Each row below holds a small network's activations on one input, seen along a few directions.
Each table varies a few parts of the input and shows all the possible inputs, shuffled.
A made-up example of a description, with smaller parts first: line(6) and (point or ring(9) or (values(2) and ring(5))).
Shared parts are said once, and a part with two or three values counts as separate values.
(in the rows, 128 means zero)

Other details of the inputs vary at random and push rows far along three fixed directions, the same in every table; ignore that.
To show where, the next rows are all for the same input, with only those details redrawn:
[ 92 153 130 141  79  93 127 158 100 199 216 157]
[131 137 138 148  69  98 140 108 155 165 122 146]
[107 119 109  54 105 130 111 114 145 165 110 131]
[ 85 116  99  42  82 120 112 107 145 195 143 137]
[139 135 127 103 201 184  97 208  67  83  89 136]
[122 157 139 149 162 143 111 215  58 124 164 150]
[182 129 147 133 157 159 122 133 146  69   6 125]
[164 143 158 193  70  95 153  98 173 135  80 144]

A family of inputs:
row 1: [151 123 136 122 165 157 148 104 141  60  92 120]
row 2: [131 157 128 209 116  89 137 146 130 101 165 143]
row 3: [108  92 130 157 116  58 149  94 173 146 149 132]
row 4: [145 140 148 223 113 114 133 119  99 136 149 116]
row 5: [104 128 103  56 129 132 103 135 139 123 162 145]
row 6: [147 151 121 164 209 165 104 170  48  68 116 122]
row 7: [106 116 129  80 154 161  99 182  59 124 217 120]
row 8: [176 136 155 187  71  99 162  68 172  93 119 138]
row 9: [126 121 148 221 158  69 143 131 121 142 141 146]
row 10: [167 102 137  91 108 136 134 105 174 114  84 105]
row 11: [119 127 122 163 105 101 139 164 106 153 199 111]
row 12: [122  98  91  67 117 136 111  90 152 168  84  93]
row 13: [ 91 101 107  52 113 137 132  95 151 202 143 110]
row 14: [ 97 103 126  65 141 152 127 116 124 136 172 105]
row 15: [166 131 156 179  59  90 165 102 191 112  93 137]
row 16: [115 130 116  94 176 166 125 114 100 118 128 129]
row 17: [191 132 144 136 166 170 119  92 130  54  29 129]
row 18: [164 133 133 198  77  88 163  60 173  97 107 117]
row 19: [ 92 128  95  44 103 123  97  85 156 177 144 147]
row 20: [169 120 155 135 150 164 112 111 116  97  80 115]
row 21: [131 165 126 218 125  96 128 137 116 127 148 151]
row 22: [124 109 129  83 166 159 136 156 125 118 133 104]
row 23: [ 90 115 108  68 128 142 133 113 152 163 105 126]
row 24: [ 72 153 121 140 105  91 146 145 130 167 250 156]
row 25: [104 150 142 146 176 138 141 223  78 104 184 130]
row 26: [113 150 137 156  99 107 129 164  99 168 178 154]
row 27: [136 111 143 111 133 149 134  68 158 137  89 105]
row 28: [138 139 119 157 195 162 107 204  70  81  80 120]
row 29: [140 115 125  87 150 160 108 150 102 141 116 120]
row 30: [134 144 135 208  99  89 152 163 130 112 144 125]
row 31: [ 93 126 102  65 143 140 119  89 163 151 112 138]
row 32: [136  86 106  76 130 155 112  86 154  98  78  84]
Describe the family of inputs behind these rows.
Answer: values(2) and (point or (values(3) and ring(5)))
Changing only the values(2) part turns row 23 into row 25. The same change can be made to row 17. Which row results?
Answer: row 8
Change only the values(2) part in row 29. List by row number the other rows that result.
Answer: row 10
Change only the values(2) part in row 12. List by row number the other rows that result.
Answer: row 11
Change only the values(3) part in row 20. List by row number the other rows that result.
Answer: row 4, row 27

A family of inputs:
row 33: [ 95 137 123 148 146 102 143 184 105 154 190 140]
row 34: [162 147 169 186 171 160 131 189  64 111 142 115]
row 35: [165 143 147 190  35  94 156  97 176 131 123 126]
row 36: [ 95 131 103  24 158 178 101 165  91 127 188 132]
row 37: [ 51 113  60  26 127 124  86 123 105 195 165 120]
row 38: [166 157 147 193 152 158 111 189  57  97 139 121]
row 39: [155 138 144 187  39  76 159  99 171 135 121 139]
row 40: [126 152 123 156 179 134 125 137  99 112 127 145]
row 41: [ 97 104  92  44  82 107 106  95 179 158 107 123]
row 42: [175  99 150 201 137 123 153  52 166  64  81  88]
row 43: [ 88 144 126 101  88 106 137 130 120 167 216 157]
row 44: [ 99  89 117  46  96 131 124  76 155 188 108 111]
row 45: [117 149 129 157  92 100 119 145  82 170 186 137]
row 46: [144 109 141 186 106  90 166  81 167  89 163 103]
row 47: [ 85 159 122 145 147 109 132 166 103 128 194 154]
row 48: [159  95 132  63 151 183 126 127 165  86  43  97]
row 49: [174 132 168 216 165 130 140 150 121 103  79 131]
row 50: [158 118 129  73 155 194 110  82 145  88  41 111]
row 51: [107 148 118 164 131 105 103 178  65 167 205 148]
row 52: [134 103 120 101 180 158 124 109 152 108  21 102]
row 53: [127 113 130  73 201 179 111 209  79  91 118 123]
row 54: [161 116 143 124 186 154 127 162 144  74  49 120]
row 55: [115 131 113 167  44  60 153  82 195 160 123 137]
row 56: [ 99 111 101  48 108 126 108  56 169 176 115 138]
row 57: [141 142 136 143 155 158 127 140  89 116 132 151]
row 58: [133 149 145 168  95  88 150 106 166 133 150 159]
Changing only one part turns row 36 into row 50. The same change can be made to row 43. Which row results?
Answer: row 57
Describe the family of inputs behind these rows.
Answer: values(2) and (point or (values(3) and line(4)))
Change only the values(3) part in row 54. List by row number the other rows that result.
Answer: row 41, row 58

A family of inputs:
row 59: [137 110 158 181 154 106 131 142 151 151 147 124]
row 60: [118  75 120  27 100 126 118  17 154 180 111 118]
row 61: [131 144 131 193 152 107 126 153  81 148  93 150]
row 62: [ 68 146  90  92 146 131  63 132  48 180 189 143]
row 63: [146  72 122  51 202 184  99 184 155  92  49  93]
row 64: [ 78 142 114  80 189 162 128 183  69  58 207 155]
row 65: [121 168 139 225 136 109 102 174  65 171 137 154]
row 66: [135 153  97 187  80  75 127 100 134 131 189 150]
row 67: [139 119 129 174  63 132 149   8 164 191  72  69]
row 68: [172 118 177 176 124 139 116 109 129 153  64 125]
row 69: [162 170 133 165 133 147 136 131 123  73 159 163]
row 70: [101 139 106 195  88  63 139 163 168 173 152 139]
row 71: [150 148 148 139  83 133 167 128 156 145  64 157]
row 72: [107  97  97  43  89 120 105  90 130 178 234 126]
row 73: [140 115 157 178 158 109 126 104 143 117 174 127]
row 74: [ 75 127  93  87 178 113 109 235  62  84 170 122]
row 75: [114 119 105  47 100 166 133 120 114 174 230  68]
row 76: [129 174 144 186 129 109 149 138 139 168 159 170]
row 77: [154 136 107  25 125 168 117 118 185  89  48 124]
row 78: [142 162 135 171 138 143 136 137 144  58 168 155]
row 79: [117 122 123  92 184 200 123 196  74  94 223  61]
row 80: [150 124 161 174  90  93 134 172 149 123 189 116]
row 81: [ 34 126 108  54 146 112 144 133 136 184 187 155]
row 82: [200 106 158 156 164 152 133 171 146  97  50 116]
row 83: [163 137 159 163  90  96 133 174 118 145 197 128]
row 84: [163 152 171 178  64 161 146 126  93 148 187  80]
row 85: [166 132 168 191 113 127 139 149  57 106 200 147]
row 86: [ 92 104  56  46 143 133  83 100 155  99 133 117]
row 87: [181 153 152 145 142 155 138 155 190  31  45 129]
row 88: [ 87 113  91 121 245 189 110 177  59 115 168  61]
row 89: [ 76  79  61  32  93  90 126  37 191 112 108 117]
row 90: [117 110 118 172 121  60 154  35 188 101  80 132]
row 91: [146 136 114  42 113 196  96  71 147  86  57 138]
row 92: [177 133 120 165 144 142 121 117  97  45  55 138]
row 93: [ 77 100 121  62 134 158 159 159  85 128 245  65]
row 94: [ 80 137 139 150  59  70 192 130 187 176 163 158]
row 95: [159 157 160 163 132 139 152  72 132  99  82 163]
row 96: [126 175 153 201 202 142 133 198 116 100 142 162]
row 97: [ 61 115  72  54  72  94 117 146 110 234 157 142]
row 98: [147 171 118 199 116  87 122 202  97 113 172 140]
row 99: [112 174 154 168  78 119 132 111 130 203 144 168]
row 100: [148 159 116 205 170 118 121 230  88 116 115 144]
row 101: [ 45 117  67  78 152  94  91 139 136 203 179 132]
row 102: [165  85 137 136  58  97 145  19 238 111 117 111]
row 103: [111 152 114  66 133 169 117 142  70 108 177 162]
row 104: [146 160 131 172  69 108 104 159 105 131 110 131]
row 105: [ 89 101 122  50  64 130  97 144 115 247 176 123]
row 106: [149 183 164 188 137 168 123 222  75 122 113 162]
row 107: [129  96 103  84 205 204 123 105  73 111  48  61]
row 108: [148 127 153 181 116  89 136  82 134 165 202 139]
row 109: [145 136 156 157 195 143 162  90 159  29  57 149]
row 110: [152  90 123  57 228 183  89 153 114 119  68 109]
row 111: [141 120  96  49 161 162  90 179  86  75  40 117]
row 112: [137 188 150 200 162 124 138 137  98 116 199 175]
row 113: [162 128 111 169 145 103 124  86 184 127  17 130]
row 114: [121 132 110  52 228 191  98 107 154  55  73 136]
row 115: [165 113 171 170 122 132 146 185  93 144 113 135]
row 116: [204 114 175 138  66 140 118 104 165 106  36 106]
row 117: [126 127 106 170 146  89 117  66 179 106 101 129]
row 118: [ 97 131  78  68 164 131  83 201 115  96 137 114]
row 119: [126 114 130  74 108 162  83 124  76 144 187 125]
row 120: [158 139 115 160  70 118 105  65 143 107  73 135]
row 121: [158  92 159 139  66  95 158  37 186 192  62 126]
row 122: [138  78 164 159 117  81 174  68 201 138  75 117]
row 123: [106 141 116 172  74  60 136  56 120 185 160 155]
row 124: [105 136 133 214 209  95 140 198  83  94 120 143]
row 125: [187 172 165 144 114 175 117 162 125  64  42 139]
row 126: [153  80 167 162 131 108 174 148 172 102  70 114]
row 127: [135 177 159 173 118 140 120  96 108 134 139 165]
row 128: [ 86 128 118 193 117  61 160 190 123 145 153 141]
row 129: [149 130 156 150  24 123 185  76 131 177 195  85]
row 130: [132  92  83  74 181 182 125  60 147 132  53  51]
row 131: [125  99 166 171 158  94 156 101 125 105 167 128]
row 132: [166  92 140  33 160 183  99 175  90  82  63 105]
row 133: [ 26  79  81  76 131 111 158  80 117 200 204  64]
row 134: [125 138 125  55 205 196 112 150  95 111  47 148]
row 135: [107  57 111  26 137 138 128  79 156  88 133 105]
row 136: [133 150 125 186  88 113 112 169 111 167  92 141]
row 137: [125 110 169 164  95  77 164 177 122 117 196 120]
row 138: [143 127 100 154  90  69 129   5 209 147  77 134]
row 139: [166 159 142 162 125 140 155 157 169 118  75 152]
row 140: [132 165 162 170 154 126 165 219 102  48 151 148]
row 141: [104 154 121  49  96 144 125 169  92 145 163 150]
row 142: [117  88 124  36  91 139  89  18 156 190 109 113]
row 143: [ 49 133  88  43  91 119 127 154 173 210 196 145]
Describe the family of inputs behind these rows.
Answer: line(5) and (values(2) or (values(3) and ring(5)))
Changing only the line(5) part turns row 84 into row 129. The same change can be made to row 127. Which row results?
Answer: row 95
Changing only the line(5) part turns row 103 into row 69. The same change can be made to row 141. Which row results?
Answer: row 77
Changing only the line(5) part turns row 112 into row 114. The same change can be made to row 100. Which row results?
Answer: row 70
Change only the values(2) part in row 67. List by row number the other rows that result.
Answer: row 84
A walk changes only the line(5) part. It starts at row 81 and steps to row 96. List the rest of the walk in order.
Answer: row 76, row 134, row 99
A walk changes only the line(5) part. It starts at row 90 and steps to row 117. List the rest of the walk in order.
Answer: row 138, row 123, row 62
Change only the values(2) part in row 129. List by row number the other rows that result.
Answer: row 107

A family of inputs:
row 144: [161 128 152 145 149 164 129 125 106  98  82 115]
row 145: [127 121 109  90 131 122 129 102 177 106  61 129]
row 146: [115 126 108  93  88 104 129  96 184 148  94 138]
row 147: [119 142 122 145 166 132 105 165  94 134 128 142]
row 148: [175 142 168 209  91 111 156 130 129  95 151 133]
row 149: [127 121 121 105 190 150 127 159 122  75 113 120]
row 150: [118  98 108  59 114 147 127  91 155 113 126 112]
row 151: [134 148 149 177 115 123 133 131  87 148 201 128]
row 152: [183 139 167 184  95 129 143 129 153  97  82 134]
row 153: [173 125 165 177  46 104 165  69 199 126  91 129]
row 154: [143 110 124  81 114 151 112  93 146 144  73 109]
row 155: [ 90 120 119 134  94  99 142  89 137 187 204 123]
row 156: [147 153 135 148 159 142 127 194 101  90  97 133]
row 157: [108 102 107  61 127 140 127  98 165 116 117 110]
row 158: [165 141 161 221 119 113 156 107 121 113 153 123]
row 159: [101 150 132 167  76  93 131 151  89 216 218 148]
row 160: [ 98 118 114 134 135  98 131 113 126 154 156 139]
row 161: [ 59 106  86  31 115  99 119 111 152 173 175 134]
row 162: [121 108 116 115 163 132 126 106 134 112 104 109]
row 163: [132 138 123 136 185 162  93 192  69 114 110 135]
row 164: [149 140 128  99 161 167 112 182 110 106  92 131]
row 165: [ 73 143 104 106 183 135  99 185  60 151 187 143]
Describe the family of inputs behind these rows.
Answer: values(2) and ring(11)
Changing only the values(2) part turns row 157 into row 155. The same change can be made to row 150. Which row results?
Answer: row 158
Change only the values(2) part in row 144. List by row number the other rows that result.
Answer: row 153
